Each row below holds a small network's activations on one input, seen along a few directions.
In each table, some parts of the input vary, and every possible input appears once, in random order.
A made-up example of a description, with smaller parts first: line(6) and (point or (values(2) and ring(5)) or line(11)).
Shared parts are said once, and a part with two or three values counts as separate values.

Other details of the inputs vary at random and push rows far along two fixed directions, the same in every table; ignore that.

Rows:
R1: 361 -416 -54 -34 -84 -174 -26 222 121 75 187
R2: -695 593 260 177 397 -190 304 -329 -340 -134 -173
R3: 245 53 -164 -303 -281 363 -305 74 224 188 -243
R4: 315 -191 -76 -276 -448 155 -184 28 -3 241 -8
R5: -371 47 238 252 253 -559 -260 159 -123 73 -604
R6: 245 -160 -19 194 -105 66 27 160 536 214 -24
R7: 347 -302 -39 -164 -254 23 -314 86 -99 97 108
R8: 331 -217 -38 -211 -363 88 -262 59 -50 200 74
R9: -19 -8 -41 -146 70 290 164 -342 -409 -408 577
R10: -719 660 249 108 253 -92 401 -311 -262 -70 -280
R11: 120 -441 2 190 291 120 -397 199 234 -74 -55
R12: 278 -223 -41 233 3 -23 -40 124 474 179 34
R13: 210 -54 -84 -204 -132 207 -488 109 151 98 -39
R14: 185 -153 99 61 64 220 -295 107 369 205 -87
R15: 268 -331 -5 263 88 -74 -83 170 444 27 50
R16: -48 -143 -135 44 264 135 438 -114 -225 -420 640
R17: -283 25 126 410 138 -752 14 218 6 68 -497
R18: 35 243 -111 -180 -114 378 711 -238 -12 -46 381
R19: 168 -141 91 27 8 258 -251 105 394 222 -125
R20: 335 -159 -107 -286 -471 202 -147 34 -6 255 -66
R21: -353 292 193 108 -22 -349 -59 122 7 326 -783
R22: 352 -454 -88 -6 -55 -183 -44 238 88 45 197
R23: 362 -113 -114 -310 -508 251 -83 23 26 291 -132
R24: -209 155 100 9 -259 -705 199 236 -197 342 -451
R25: 242 -150 -51 166 -133 88 64 136 560 235 -64
R26: 206 -456 -107 345 175 -72 -121 256 361 -79 51
R27: -211 137 100 -80 -284 -650 -166 58 -492 250 -480
R28: 194 -28 -124 -267 -217 267 -406 80 200 141 -119
R29: -173 -105 61 143 14 -858 69 297 -355 67 -363
R30: -145 3 83 153 531 422 111 -272 -27 -433 394
R31: -565 570 96 -27 -33 -388 738 -212 -455 -21 -54
R32: -280 -105 30 43 -102 -692 -240 201 -583 -20 -451
R33: 354 -202 -129 -148 -329 43 156 187 230 301 12
R34: -10 24 -8 -177 40 299 180 -353 -375 -374 563
R35: -343 405 15 -156 -224 -384 -249 121 -222 231 -757
R36: -604 533 177 374 326 -412 540 -206 -233 -208 -67
R37: -49 319 -69 123 56 466 651 -273 315 -97 245
R38: 319 -200 -46 -247 -419 130 -222 54 -26 219 33
R39: 213 -214 -76 -160 9 104 -549 121 98 -80 -11
R40: -111 254 -60 -167 224 450 -45 -291 -166 -385 441
R41: -182 132 104 41 -205 -735 152 239 -223 325 -404
R42: 198 -235 99 104 165 159 -349 126 317 108 -55
R43: -111 292 -90 -208 179 480 -6 -360 -149 -315 441
R44: -517 452 130 77 156 -506 603 -162 -556 -162 77
R45: -146 360 -66 -248 64 548 49 -318 -97 -266 363
R46: -75 223 12 216 199 329 473 -258 234 -182 456
R47: 220 -49 19 -40 -85 377 -116 74 437 286 -291
R48: -148 80 130 92 455 436 138 -310 49 -353 397
R49: -77 276 -57 148 95 426 590 -270 284 -131 310
R50: -171 83 77 49 -148 -791 131 205 -255 303 -387
R51: -57 -17 -28 312 416 223 387 -211 102 -436 499
R52: 203 -249 -108 -129 38 95 -571 136 67 -111 -4
R53: 145 -340 -177 -71 100 106 -585 210 27 -191 -10
R54: 340 -455 -79 -104 -138 -30 -349 122 -172 -63 107
R55: -119 103 -100 -110 343 410 -74 -265 -243 -552 447
Description of these inputs: ring(5) and line(11).
The inputs of R19 and R45 match in every part but the ring(5) part. If R14 is changed in the same way as R19 into R45, which row does it become?
> R13
The inputs of R52 and R9 match in every part but the ring(5) part. If R39 is changed in the same way as R52 into R9, which row does it become?
> R34
Start at R50 and move only the ring(5) part, one step at a time. The first step leads to R27. Which rows follow, in order?
> R43, R2, R12
Change only the line(11) part in R29. List by row number the other rows that result.
> R1, R16, R18, R22, R24, R31, R33, R41, R44, R50

Rows:
R56: -128 421 46 -14 -136 97 247 -219 -55 -8 244
R57: 622 -779 -300 -121 -159 415 -416 364 362 125 202
R58: -279 296 33 93 313 5 -16 -303 -402 -356 210
R59: 578 -632 62 -70 -136 522 -495 54 432 107 24
R60: 419 -625 173 55 -339 -426 -446 319 185 516 -441
R61: -373 423 180 -70 -5 -255 110 -12 -293 59 -562
R62: -443 365 266 49 228 -54 115 -451 -358 -127 4
R63: 296 -320 69 291 132 -177 -221 329 640 223 -5
R64: -155 217 -179 -160 249 312 510 -325 -256 -457 359
R65: -391 578 56 63 -92 -320 44 -98 -215 170 -382
R66: 187 -197 210 -41 -28 152 -128 -205 100 38 272
R67: 713 -497 -153 -181 -200 451 -165 171 382 267 48
R68: -277 185 159 -34 46 65 450 -205 -329 -2 253
R69: -86 20 -124 -137 228 709 131 -196 -85 -484 574
R70: 195 -8 162 -107 -252 -469 -304 280 83 434 -459
R71: 103 -260 -79 -46 -94 -407 -690 452 59 332 -437
R72: 170 2 -160 10 -222 311 192 -63 109 107 30
R73: 418 -513 -47 100 -152 -184 -316 255 22 69 36
R74: 535 -539 -42 305 114 147 28 264 687 143 258
R75: -439 490 18 -83 183 -526 -5 -43 -377 -93 -367
R76: 319 -90 -345 -167 -50 518 -196 -93 402 -151 476
R77: 168 92 -107 -63 -166 598 55 -92 221 -56 157
R78: 6 -57 -56 -119 120 727 389 -317 -61 -137 546
R79: 194 -187 99 -157 -106 234 -159 12 178 208 288
R80: -47 -194 148 -49 -229 -215 -418 352 56 400 -645
R81: -369 94 81 444 291 -445 324 113 79 51 -434
R82: -404 128 66 52 4 -594 170 148 -459 10 -202
R83: 37 93 12 19 246 410 165 -380 -204 -503 822
R84: 65 -44 -46 -89 -79 -430 74 193 -127 27 -171
R85: -699 659 48 64 -106 -858 197 -5 -401 -42 -427
R86: -612 276 114 265 104 -750 132 -16 -714 -130 -588
R87: -115 169 -332 -86 41 517 523 -366 -27 -438 535
R88: 477 -81 -81 -232 48 646 -149 -144 307 49 419
R89: 137 174 15 -174 101 522 587 -359 -102 -200 640
R90: -301 205 -85 43 -227 -627 223 110 -183 30 -307
R91: 188 -336 67 18 -26 258 10 -174 28 35 49
R92: -149 -81 84 17 -162 -783 -447 449 -149 316 -489
R93: 295 -339 -100 -142 -218 -377 -603 536 225 232 -717
R94: -357 430 98 104 -236 -459 383 -25 -314 173 -305
R95: -126 294 -9 -160 124 -104 183 -135 -163 -247 246
R96: 478 -398 -348 -158 -272 444 -386 227 560 -41 73
R97: -341 220 105 334 473 237 396 -163 219 -358 125
R98: 192 -305 61 355 119 -455 -505 492 607 400 -557
R99: -642 577 197 -43 240 -6 288 -376 -443 -69 58
R100: -58 75 -37 24 286 624 140 -356 -225 -622 548
What do these inputs look like to the network?
> ring(5) and (point or (values(2) and line(4)))
The inputs of R61 and R70 match in every part but the ring(5) part. If R100 is changed in the same way as R61 into R70, which row does it become?
> R83
The inputs of R68 and R99 match in every part but the ring(5) part. If R60 is changed in the same way as R68 into R99, which row does it become?
> R62
Change only the ring(5) part in R63. List by row number the other rows that result.
> R74, R81, R97, R98
List by row number the other rows that have the ring(5) part in common with R81.
> R57, R64, R67, R72, R78, R86, R87, R91
Change only the line(4) part in R96. List by row number the other rows that result.
> R69, R93, R100

Rows:
R101: -139 -28 92 164 -13 -432 -196 166 -40 187 -474
R102: 347 -224 -26 -62 -37 378 -51 13 290 94 322
R103: 275 -311 -48 19 -24 78 -53 82 103 3 159
R104: -198 21 109 149 -156 -775 -23 287 -185 281 -655
R105: -575 516 114 -12 77 -374 247 -199 -584 -128 -198
R106: -224 364 -42 -117 109 286 367 -352 -241 -263 299
R107: 68 -184 -1 82 45 -33 -148 139 150 53 -84
R108: 149 -98 -57 -126 -240 8 -141 60 44 119 -20
R109: 226 -136 -85 68 -27 136 -92 96 280 -3 90
R110: 228 -239 -95 -7 70 97 -142 117 235 -22 152
R111: 94 -118 -8 100 -38 -3 -83 71 189 133 -123
R112: 67 -103 -12 118 -2 -160 -207 165 118 29 -152
R113: 189 -182 51 14 8 58 -165 49 165 57 -10
R114: 103 -94 -41 -94 -100 -67 -234 92 -28 91 -165
R115: 348 -282 -11 -58 18 365 -146 14 243 37 341
R116: -302 314 29 -97 165 250 290 -291 -318 -309 240
R117: -153 264 58 7 206 356 416 -367 -46 -266 390
R118: -248 106 65 121 -56 -750 -106 306 -62 249 -646
R119: -252 386 -19 -107 66 205 371 -323 -306 -223 300
R120: 296 -276 -100 17 24 395 -34 44 377 -2 268
R121: 130 -145 -33 -117 -183 -17 -225 57 -18 68 -14
R122: -428 449 60 -63 88 -1 355 -226 -363 -184 -20
The inputs of R120 and R107 match in every part but one. If R109 is changed in the same way as R120 into R107, which row does it become?
> R112
What do these inputs look like to the network?
> values(2) and (point or line(4) or line(6))
Change only the line(4) part in R108. List by row number the other rows that result.
> R106, R119, R122

Rows:
R123: 259 -296 -46 82 -157 -397 -294 269 116 181 -344
R124: -265 250 113 90 -25 -237 189 -135 -216 120 -49
R125: 298 -229 96 -41 -174 -228 -188 288 169 310 -299
R126: -185 -17 44 30 3 -618 -84 199 -127 117 -357
R127: -119 104 94 -18 131 442 257 -280 24 -277 323
R128: -189 0 37 138 -197 -515 -5 303 -51 190 -507
R129: 467 -275 -206 -33 -147 435 -6 37 445 56 470
R130: 475 -348 -159 -9 13 380 -278 26 383 -86 237
R131: -214 287 7 -186 -286 -309 -80 -35 -306 176 -301
R132: 119 -218 -77 38 -46 -258 -405 385 247 143 -246
R133: -124 117 155 58 -48 -377 29 139 -198 258 -340
R134: -383 509 28 41 176 -9 588 -200 -297 -228 172
R135: -360 401 146 34 66 -127 438 -322 -251 -117 118
R136: -98 19 0 45 155 193 231 -198 -207 -100 247
R137: 43 -120 75 -34 102 -3 -197 63 113 -40 54
R138: 547 -411 -59 -24 -41 393 -138 -13 284 -109 424
R139: -149 176 154 46 61 -153 -31 53 -107 169 -268
R140: -25 -5 -109 -20 167 226 314 -223 -77 -197 277
R141: 20 -123 41 20 15 -113 35 17 -64 39 -107
R142: -376 267 31 7 254 -147 139 -141 -171 -216 29
R143: -342 380 27 36 65 -160 433 -291 -204 -89 76
R144: 504 -565 -61 -52 -86 152 -408 263 310 197 241
R145: -148 31 -71 111 6 -288 105 131 -125 44 -239
R146: 211 -252 39 125 -119 -256 -293 203 -2 187 -190
R147: -415 498 -6 98 101 -60 319 -209 -114 -130 33
R148: -66 19 94 -14 28 254 320 -206 -47 -193 288
R149: -241 77 41 138 -131 -430 -123 281 23 158 -586
R150: -149 126 -10 21 316 544 266 -377 -140 -277 464
R151: 9 -61 50 20 74 463 66 -160 78 -102 293
R152: -59 294 -37 -297 -84 243 148 -175 -286 -100 157
R153: -57 -39 61 14 174 109 -120 -35 -13 -57 199
R154: -268 127 149 15 114 -336 124 -31 -236 -93 -19
R155: 180 -232 -83 -256 -282 -282 -534 316 -48 210 -276
R156: 14 112 121 -40 69 71 32 -18 59 20 -60
R157: 522 -405 -35 -1 -29 346 -370 76 383 -32 191
R158: 266 -284 31 114 -59 -59 -450 191 151 169 -183
R159: -301 274 -51 -177 -57 -90 75 -152 -480 -89 -152
R160: 152 -106 -97 118 -51 -89 -39 131 56 -62 38
R161: 21 -70 -132 65 45 23 -98 132 121 20 -148
R162: 420 -440 -116 -57 -130 345 -276 157 486 98 36
R163: 74 62 -25 -68 58 113 253 -79 19 -30 146
R164: -212 81 37 34 -16 -134 263 -73 -113 -58 -89
R165: 86 -180 34 18 32 -18 -201 85 103 88 -217
R166: -70 212 62 -21 98 310 200 -313 74 -136 317
R167: -82 17 56 27 57 358 300 -226 -103 -155 389
R168: -309 234 -29 45 184 -100 308 -76 -204 -259 261
R169: -206 182 40 72 -86 -466 -99 75 28 239 -492
R170: -42 43 -8 -92 -319 -567 -421 232 -311 178 -608
R171: 556 -454 -184 69 -144 143 -514 343 484 100 -39
R172: -146 -8 -24 63 45 -333 -132 116 -33 126 -489
R173: -311 256 26 -181 -210 -114 62 -78 -394 -42 -210
R174: 409 -138 -169 -83 37 603 -20 52 423 -60 389
R175: 271 -78 -62 -45 84 746 52 -298 283 -80 671
R176: -10 202 -35 -82 195 379 258 -220 67 -179 274
What do these inputs look like to the network?
> line(6) and (point or (values(2) and line(4)))
The inputs of R152 and R170 match in every part but the line(6) part. If R139 is changed in the same way as R152 into R170, which row does it become?
> R158
Change only the values(2) part in R161. List by row number the other rows that result.
> R145
List by row number the other rows that have the line(6) part in common with R127.
> R128, R148, R149, R151, R162, R164, R167, R173
